A small network was shown many inputs. Here are its activations along a few directions, one row for each input.
In each table, some parts of the input vary, and every possible input appears once, in random order.
Descriptions start from the smaller parts, as in this example, which fits no table here: line(4) and (point or line(11) or (values(2) and ring(8))).
Shared parts are said once, and a part with two or three values counts as separate values.
(in the rows, 128 means zero)

Other details of the inputs shift rows strongly along two fixed directions, in all tables alike. That doesn't count.

Rows:
r1: [138 129 121 129 124 128 125 129 117 117 133 135 131 146 111]
r2: [133 137 134 134 123 129 126 118 129 118 137 133 130 140 124]
r3: [125 132 125 132 120 117 129 118 133 129 142 139 116 128 123]
r4: [134 137 133 141 130 126 126 118 128 123 140 134 125 133 127]
r5: [135 130 124 129 116 133 128 126 118 123 136 137 126 143 119]
r6: [132 133 132 136 122 124 123 125 120 123 136 141 126 138 125]
r7: [140 120 137 106 147 135 128 153 116 130  69 104 104 111 142]
r8: [135 133 134 139 129 124 127 120 126 123 140 136 125 135 127]
r9: [137 122 133  96 148 135 132 155 120 131  69 106 103 115 136]
r10: [131 130 146 108 151 133 133 142 133 133  76 105 100 100 153]
r11: [131 131 132 135 126 122 130 116 132 128 141 134 122 133 123]
r12: [ 94  82 114 103 160 128 130 180 128 171  94  78 201  91 174]
r13: [126 132 128 133 122 123 131 116 142 123 143 134 119 129 119]
r14: [134 123 139 106 153 122 133 144 137 134  77  99  97 102 144]
r15: [ 81  92  85 118 124 134 130 155 127 163 156 114 223 118 144]
r16: [126 131 124 137 122 115 125 119 130 127 140 140 117 126 123]
r17: [138 125 147 107 156 130 134 145 131 134  78 101 102 108 150]
r18: [140 129 126 130 119 133 129 126 120 120 136 132 129 146 117]
r19: [131 134 132 138 125 124 126 121 124 126 139 141 121 131 129]
r20: [124 135 130 137 121 125 129 113 134 128 139 138 120 126 126]
r21: [133 130 124 123 120 135 130 126 127 117 136 135 129 144 110]
r22: [127 134 135 130 117 132 128 122 130 123 139 141 125 136 124]
r23: [131 131 125 138 127 116 125 118 132 124 140 134 120 130 121]
r24: [140 133 125 137 123 134 123 124 119 117 134 129 130 141 117]
r25: [130 137 132 138 123 127 121 123 122 123 136 139 126 135 126]
r26: [128 131 122 122 116 136 129 127 125 120 135 140 126 140 112]
r27: [132 133 124 130 116 136 127 122 122 120 135 135 127 138 120]
r28: [130 134 137 133 125 131 132 117 136 123 143 135 124 133 126]
r29: [139 124 136 109 148 138 126 151 119 129  70 101 104 108 142]
r30: [134 126 146 106 152 130 134 146 129 137  77 107  98 104 152]
r31: [136 121 140 100 143 143 133 151 127 129  71 103 102 109 141]
r32: [134 134 121 126 122 133 127 123 124 115 134 133 131 143 112]
r33: [123 132 133 133 119 127 131 115 136 129 141 140 118 126 124]
r34: [123 136 124 135 119 120 128 114 137 125 140 137 117 124 124]
r35: [129 138 132 140 126 127 125 119 126 126 140 139 122 129 130]
r36: [128 131 134 134 123 127 132 114 139 126 142 134 121 130 121]
r37: [126 134 135 132 121 131 132 118 134 126 142 140 120 129 128]
r38: [131 134 119 131 121 131 123 128 117 119 134 139 127 140 114]
r39: [137 133 126 132 119 136 127 121 124 116 136 130 131 142 118]
r40: [127 135 129 141 125 123 124 116 128 129 138 138 119 125 125]
r41: [136 133 135 132 123 126 127 123 125 122 139 135 129 143 123]
r42: [125 135 124 140 123 118 123 117 132 127 139 138 117 123 123]
r43: [137 130 122 124 122 130 129 128 121 119 135 135 130 147 111]
r44: [141 121 142 101 147 143 133 150 129 126  72  97 106 112 139]
r45: [130 135 125 141 127 118 124 116 134 123 140 133 121 128 121]
r46: [135 137 134 139 126 127 122 122 124 119 136 133 130 139 124]
r47: [ 84  95 100 129 132 129 134 145 138 165 163 109 220 112 157]
r48: [136 134 121 131 125 131 123 127 119 116 134 133 131 143 111]
r49: [133 130 131 140 128 120 126 117 129 126 139 135 123 132 123]
r50: [132 134 131 142 129 123 125 115 131 126 139 133 123 129 123]
r51: [141 129 126 135 122 131 125 127 117 118 134 132 130 144 117]
r52: [137 121 133 101 150 132 128 156 116 128  68 107 104 113 136]
r53: [122 132 127 132 118 122 130 116 140 126 142 139 116 124 122]
r54: [ 83  91 100 124 125 127 130 155 128 169 160 116 220 118 154]
r55: [129 135 131 138 125 125 129 112 136 125 139 133 123 130 124]
r56: [127 135 125 136 124 120 128 113 140 122 141 132 121 128 122]
r57: [128 137 133 133 119 129 125 120 127 122 137 139 127 136 127]
r58: [ 81  89  97 132 130 120 129 148 131 172 159 116 212 106 154]
r59: [132 133 137 131 121 132 129 121 132 120 139 135 128 139 122]
r60: [127 132 130 134 121 122 130 117 129 131 141 140 118 130 125]
Each input here is: values(2) and ring(5) and line(6).
- Changing only the values(2) part turns r57 into r2. The same change can be made to r7. Which row results? => r51
- Changing only the values(2) part turns r16 into r23. The same change can be made to r53. Which row results? => r13
- Change only the values(2) part in r4. List by row number the other rows that result. => r35
- Change only the ring(5) part in r18. List by row number the other rows that result. => r24, r39, r44, r51
- Change only the ring(5) part in r11. List by row number the other rows that result. => r36, r49, r50, r55
- Change only the line(6) part in r29. List by row number the other rows that result. => r25, r35, r38, r40, r42

Rows:
r61: [148 142 148 133 139 123 127 114 132 120 100 126  68 112 127]
r62: [117 123 136 131 148 111 125 135 135 143 121 118 141 112 150]
r63: [113 115 107 113 123 141 134 142 126 134 137 121 168 135 123]
r64: [117 123 137 126 142 126 132 133 138 141 124 115 142 110 153]
r65: [162 137 145 113 135 126 132 129 119 110  96 130  73 142 112]
r66: [122 108 113 126 138 131 121 153 115 139 115 105 171 122 139]
r67: [119 109 118 113 124 137 138 142 127 140 140 123 163 138 128]
r68: [159 149 135 123 136 133 118 127 114  98  87 125  81 137 110]
r69: [108 118 122 117 129 130 135 131 145 142 120 114 135 104 142]
r70: [120 111 119 120 134 143 125 153 120 137 115 104 173 125 141]
r71: [132 159 137 172  95 115 122  78 134 105 212 184 133 171 102]
r72: [137 143 138 123 127 114 129 115 142 115 112 138  72 121 113]
r73: [105 128 107 171 104 109 123 100 132 139 224 162 186 149 121]
r74: [118 119 111 117 131 145 125 146 122 129 119 111 166 128 130]
r75: [157 144 135 113 135 130 128 128 118 103  90 128  75 138 106]
r76: [122 101 120 120 139 127 129 154 118 146 121 108 165 126 141]
r77: [115 117 129 127 135 133 133 130 140 144 123 113 137 104 146]
r78: [147 149 127 166  80 132 125  86 116  98 217 183 139 195  82]
r79: [113 120 118 126 129 119 130 127 140 142 126 120 127 107 135]
r80: [147 149 152 136 131 130 130 108 135 114 115 132  81 124 130]
r81: [137 144 147 112 129 126 133 119 146 113  99 131  69 118 120]
r82: [148 147 147 141 135 120 126 110 131 118 115 133  77 121 128]
r83: [105 114 117 115 122 142 128 151 115 147 124 127 162 121 145]
r84: [102 104 108 117 131 129 124 159 111 155 119 122 167 112 149]
- What is each input in this table made of? => values(2) and (point or ring(5) or line(6))
- Start at r62 and move only the line(6) part, one step at a time. The first step leads to r73. Which rows follow, in order? => r82, r61, r79, r72
- Which other rows agree with r70 in the values(2) part? List them by row number. => r63, r64, r67, r69, r71, r74, r77, r78, r80, r81, r83
- Change only the values(2) part in r65. List by row number the other rows that result. => r67
